Each row below holds a small network's activations on one input, seen along a few directions.
Each table varies a few parts of the input and shows all the possible inputs, shuffled.
Descriptions start from the smaller parts, as in this example, which fits no table here: one of 5 places around a ring, together with either a single point or one of 9 places around a ring or (one of 3 separate values, together with one of 6 places along a line).
Shared parts are said once, and a part with two or three values counts as separate values.
In the rows, zero is written as 128.

Table:
r1: [113 154 134  93 140 142 138 112  95 145 194 160 114  88 152 125 130 159
 137]
r2: [129 125 140 129 110 133 131 134 153 106 135 128  99 123 152 120 115 118
  90]
r3: [130 148 146 124 154 138 164 116 135 130 138 146 115 100 134 140 115 135
 129]
r4: [133 168 128  89 120 130 124 153 131 117 206 117 122 121 154 111 123 141
 134]
r5: [117 124 106  57 134  38 162  77  92  85   8  68 145 171  76  92 191 127
 135]
r6: [152 129 102 149  94 175 101 125 121 152 140 139 144 124 130 133 140 122
 148]
r7: [131 122 147 161 120 133 123 155 163  88  93 144  88 118 127 140 114 107
  81]
r8: [141 163 112 145 110 142 152 128 131 111 132 122 105 104 155 121 131 131
 131]
r9: [121 123 157 140 149 157 101 105 103 203 190 137 130 121 144 140 120 156
 152]
r10: [137  90 125 178 108 128 125 145 144 123 102 159 118 133 121 131 113 109
  99]
r11: [119 137 157 133 176 147 152 155 139 117  92 156 114  98 120 152 123  99
 109]
r12: [152 114 140 153 161 140 152 139 130 142  90 157 147 116 109 157 113 107
 115]
r13: [153 153 130 152 133 146 140 163 142  92  84 119 103 100 137 143 127  96
 110]
r14: [108  99 143 156  99 150  77 109 118 181 199 124 115 144 165 135 113 156
 130]
r15: [134 117 127 132 141 174 108 114 116 169 139 163 162 117 110 154 118 137
 134]
r16: [124  97 119 157  80 163  88 118 140 146 150 161 134 145 126 139 123 136
 119]
r17: [ 99 119 140  61 166  35 178  55  96 101  14 117 143 175  49 109 179 147
 141]
r18: [143 156 113  97 110 141 129 121 102 124 196 113 103  95 185 115 138 143
 147]
r19: [106 127 124  58 147  21 159  94 127  71  23  70 165 203  49  97 170 131
 139]
r20: [111 123 125 102  98 133 110 120 113 125 202 141  95 109 175 112 121 152
 117]
r21: [108 125 125 148 132 147  81 141 117 188 210 111 150 136 144 122 106 151
 158]
r22: [120 120 124 148 116 161  93 113  98 190 201  99 128 124 184 136 129 144
 170]
r23: [121 141 130 145 158 132 131 191 166  96 108 128 129 114 123 136 110  96
 117]
r24: [133 125 105 140 118 162  92 150 144 149 157 135 175 138 109 137 112 125
 140]
r25: [155 113 109 169 119 136 149 147 126 129 101 128 131 118 142 142 125 102
 144]
r26: [159 117 124 163 140 120 138 176 162 121 112 129 151 135 112 135 106  94
 131]
r27: [ 97  93 124  69 124  31 143  69 115  80  21  97 126 191  67  88 172 134
 106]
r28: [136 163 127 136 129 128 144 160 162 104 145 117 132 124 131 124 107 128
 121]
Question: What is each input in this table made of?
Answer: one of 4 separate values, together with either a single point or one of 6 places around a ring
Question: The inputs of r22 and r21 match in every part but the choice among 4 separate values. If r13 is changed in the same way as r22 into r21, which row does it become?
Answer: r23
Question: Which other rows does r17 become when the choice among 4 separate values takes its other values? List them by row number.
Answer: r5, r19, r27
Question: Which other rows does r14 become when the place on the ring of 6 takes its other values? List them by row number.
Answer: r2, r7, r10, r16, r20

Table:
r29: [143  95 120 122 117  95 139 128 131  98  60 111 141 149  99 126 138 107
 123]
r30: [122 145 135 152  98 172 112 157 129 127 199 157  96  93 189 126 123 143
 121]
r31: [126 140 122 170 123 179 108 158 137 148 185 152 123  90 161 121 107 138
 124]
r32: [127 173 155 100 167  94 166 120 132  88  83 128 116 133 103 130 148 118
 117]
r33: [142 132 120 163 132 178 104 153 151 148 187 147 128  93 149 146  95 124
 119]
r34: [143 119 131 208 131 181 129 153 145 195 153 172 156 121 141 150 106 129
 163]
r35: [115 109 147  77 123  82  89  74  84 177 178  60 139 167 148 101 151 156
 149]
r36: [120 147 136  92 160  88 154 138 135  95  72 111 120 136 102 138 137 129
 107]
r37: [147 146 100 144  76 182 115 154 115 133 186 146  71 101 200 137 112 127
 115]
r38: [139 148 139  97 148  96 165 125 146  93  74 121 125 120  98 118 139 129
 110]
r39: [142 114 118 191 125 194 120 151 142 178 156 156 151 111 140 164  93 117
 134]
r40: [147 117 133 101 140 100 149 120 141  88  76 123 117 143  99 124 136 111
 113]
r41: [116 125 138 115 142  82 158 126 141  92  80 115 123 146  98 113 128 119
 137]
r42: [104 118 124  42 125  94 115  77  87 156 219 116 144 153 138  99 141 159
 145]
r43: [120 146 134 161 103 173 108 165 128 134 198 149 103  91 169 117 112 135
 125]
r44: [ 96 122 132  75 144 126  91  81  74 186 165  99 164 146 122 116 170 152
 189]
r45: [109  94 117 140 118  91 130 100 133 100  59 112 132 159  95 137 134 117
 125]
r46: [134 135 130 177 131 174  95 171 146 164 176 158 137 110 145 143  93 122
 133]
r47: [133  92  99 139 104 106 127  97 131  98  45 109 140 151  93 134 135 119
 111]
r48: [143 165 130 108 144 108 179 123 118  88  64 116 131 113 105 116 149 125
 122]
r49: [122 107 127 114 138  92 134 117 141 103  72 130 131 162  96 131 141 111
 106]
Question: What is each input in this table made of?
Answer: either one of 3 separate values or one of 8 places along a line or (one of 2 separate values, together with one of 5 places along a line)
Question: Start at r34 and move only the place on the line of 8, one step at a time. The first step leads to r39. Which rows follow, in order?
Answer: r46, r33, r31, r43, r30, r37

Table:
r50: [154 145 131 178 141 197 132 167 146 153 151 162 132  84 148 160 102 106
 133]
r51: [123 123 127 140 124 115 136 135 140 106  88 130 120 137 114 127 133 117
 118]
r52: [119 141 129 102 137 109 137 109 112 128 123 113 130 135 122 120 145 140
 144]
r53: [119 109 128 141 124 111 138 134 138 105  83 150 119 137 109 129 132 117
 111]
r54: [120 130 131  88 144 109 137 105 100 133 122 117 132 132 125 122 150 135
 140]
r55: [122 125 125 100 139 105 141 109 114 123 117 122 137 134 116 122 137 137
 135]
r56: [136 134 124 104 133 113 134 119 126 115 112 104 137 133 120 120 135 125
 125]
r57: [129 133 131 114 134 112 130 122 134 115 107 105 133 138 115 122 131 126
 121]
r58: [130 126 134 132 131 109 136 128 144 110  96 117 127 140 112 125 124 122
 113]
r59: [127 131 127 120 126 112 133 134 135 111 103 119 129 143 116 120 139 118
 125]
r60: [127 159 128 156  91 175 101 158 131 141 248 157  83  87 193 121 104 153
 126]
r61: [130  81 122 160 112 168  82 115 117 197 188 141 158 136 144 149 104 139
 147]
Question: What is each input in this table made of?
Answer: either one of 3 separate values or one of 9 places along a line
Question: Start at r54 and move only the place on the line of 9, one step at a time. The first step leads to r52. Which rows follow, in order?
Answer: r55, r56, r57, r59, r58, r51, r53

Table:
r62: [130 132 118 122 117 135 114 131 117 141 167 111 130 125 152 122 128 135
 141]
r63: [126 124 132 146 110 141 119 134 137 127 149 142 108 120 145 129 117 132
 113]
r64: [132 112 129 167 130 152 119 147 138 147 129 150 135 123 127 147 112 116
 129]
r65: [120 127 125 123 107 137 112 113 118 134 164 130 114 123 148 122 128 146
 127]
r66: [123 114 128 135 129 145 110 121 123 158 153 135 144 131 127 137 120 136
 141]
r67: [130 112 129 151 128 151 111 131 132 152 141 138 140 126 128 142 114 127
 131]
r68: [120 104 133  93 151  64 150  94 119 108  32 102 151 176  73 121 157 118
 127]
r69: [121 127 121  86 140  59 154 112 128  81  39  83 142 166  85 105 160 117
 126]
r70: [130 139 132  74 159  71 174 103 120  85  38 106 139 145  82 115 160 119
 121]
r71: [125 114 125 128 126 145 107 112 114 161 157 126 142 129 135 134 125 139
 144]
r72: [138 145 138 139 139 151 134 141 133 135 147 141 120 105 141 137 117 125
 125]
r73: [119 127 131 131 112 134 117 124 127 132 161 140 112 125 143 124 123 143
 123]
r74: [139 132 119 159 119 144 126 163 143 125 138 134 125 118 142 131 116 113
 127]
r75: [111 120 130  82 129  63 150  97 128  75  40 109 124 166  82 107 161 125
 106]
r76: [128 125 129 161 111 146 126 148 144 119 136 154 106 116 142 133 116 122
 112]
r77: [136 131 122 144 119 140 119 149 136 132 152 123 127 122 146 128 117 122
 128]
r78: [129 134 118 127 119 136 117 137 127 136 163 120 135 126 142 123 123 133
 140]
r79: [141 147 132 151 137 157 140 151 140 127 133 152 120 100 134 140 117 118
 126]
r80: [131 147 137 124 140 144 132 131 123 141 159 138 124 109 140 133 123 136
 135]
r81: [132 146 133 117 136 145 129 122 114 144 162 128 123 109 147 131 128 139
 137]
Question: What is each input in this table made of?
Answer: one of 4 separate values, together with either a single point or one of 4 places along a line
Question: The inputs of r68 and r75 match in every part but the choice among 4 separate values. If r71 is changed in the same way as r68 into r75, which row does it become?
Answer: r65

Table:
r82: [140 105 128 198 119 195  99 164 140 187 196 171 135 103 158 158  86 122
 138]
r83: [134 169 122 149  96 190 102 164 128 137 236 152  87  72 200 128 105 143
 126]
r84: [137 135 130 180 117 195 107 160 141 167 217 161 115  92 168 147  89 136
 132]
r85: [135 159 132 160 101 185 114 162 135 145 237 156  94  80 191 133  96 141
 124]
r86: [130 161 136  97 162  85 179 126 140  73  27 121 121 134  87 120 159 103
 116]
r87: [117 116 125 111 141  64 164 128 140  73  19 117 135 162  75 117 149 107
 112]
r88: [139 152 141  94 169  87 185 117 136  77  29 120 122 130  86 123 154 106
 106]
r89: [141  98 124 208 116 209  89 156 137 195 177 169 151 110 149 169  92 119
 144]
r90: [128 113 128 109 145  70 164 115 143  78  17 111 138 162  75 121 146 107
 105]
r91: [144  98 129 207 125 202  97 153 136 194 186 170 141 106 154 165  84 119
 142]
r92: [127 107 124 114 131  71 147 116 146  77  12 104 137 173  73 115 152 100
 104]
r93: [135 133 136  98 151  73 173 122 138  72  26 115 128 144  78 120 150 108
 108]
r94: [106 101 124  46 147  86  98  56  69 179 153  50 180 166 119 107 157 165
 173]
r95: [117 105 122 123 129  66 152 123 144  73  13 109 129 169  74 113 154 104
 107]
r96: [135 145 128 175 111 194 103 162 141 157 221 158 112  81 176 138  94 141
 128]
r97: [127 143 131 106 145  74 167 126 145  68  22 114 124 149  80 119 156 106
 117]
r98: [135 134 122 187 114 197  88 169 144 167 211 168 129  96 163 152  95 128
 137]
r99: [139 166 130 151  99 184 117 162 131 131 240 151  77  71 209 126 104 142
 120]
r100: [105 125 106  20 116  73 107  58  64 145 178  60 160 168 133  88 168 177
 172]
r101: [ 89  98 141  28 125  62 105  20  62 164 144  82 145 191 112 101 170 186
 148]
Question: What is each input in this table made of?
Answer: either one of 3 separate values or (one of 2 separate values, together with one of 4 places along a line) or one of 9 places along a line

Table:
r102: [137 146 136 144 131 152 128 151 138 137 148 133 123 118 143 136 124 117
 135]
r103: [129 122 139 141 121 136 109 126 123 152 143 134 122 138 135 128 132 128
 125]
r104: [125 114 120 145 103 141 104 111 123 142 146 113 123 130 146 130 123 140
 132]
r105: [114 181 129  36 131  58 164 106  98  68 123  86  88 125 141  75 173 148
 114]
r106: [136 124 117 146 126 105 173 156 178  47   5 158 130 141  66 136 133  88
 100]
r107: [129 118 127 135 122 135 127 139 127 137 151 151 128 126 137 131 122 126
 129]
r108: [143 145 133 144 143 154 133 142 137 133 143 129 126  97 139 141 107 126
 126]
r109: [131 140 126 142 130 150 135 141 131 133 143 153 127 110 133 137 123 128
 136]
r110: [119  76 125  78 161  65 122  66  80 166  62  78 187 188  78 120 162 131
 154]
r111: [126 142 138 134 151 153 135 145 140 129 145 150 129 101 127 144 107 129
 126]
r112: [111 102 134 145 120 127 107 110 122 145 144 121 118 131 140 133 114 145
 124]
r113: [132 124 123 141 112 140 106 128 128 144 153 120 130 131 140 125 122 133
 128]
r114: [133 129 120 132 111 147 121 143 138 130 159 139 133 128 139 131 121 125
 136]
Question: What is each input in this table made of?
Answer: either one of 3 separate values or (one of 2 separate values, together with one of 5 places along a line)
Question: Which other rows does r108 become when the choice among 2 separate values takes its other values? List them by row number.
Answer: r111
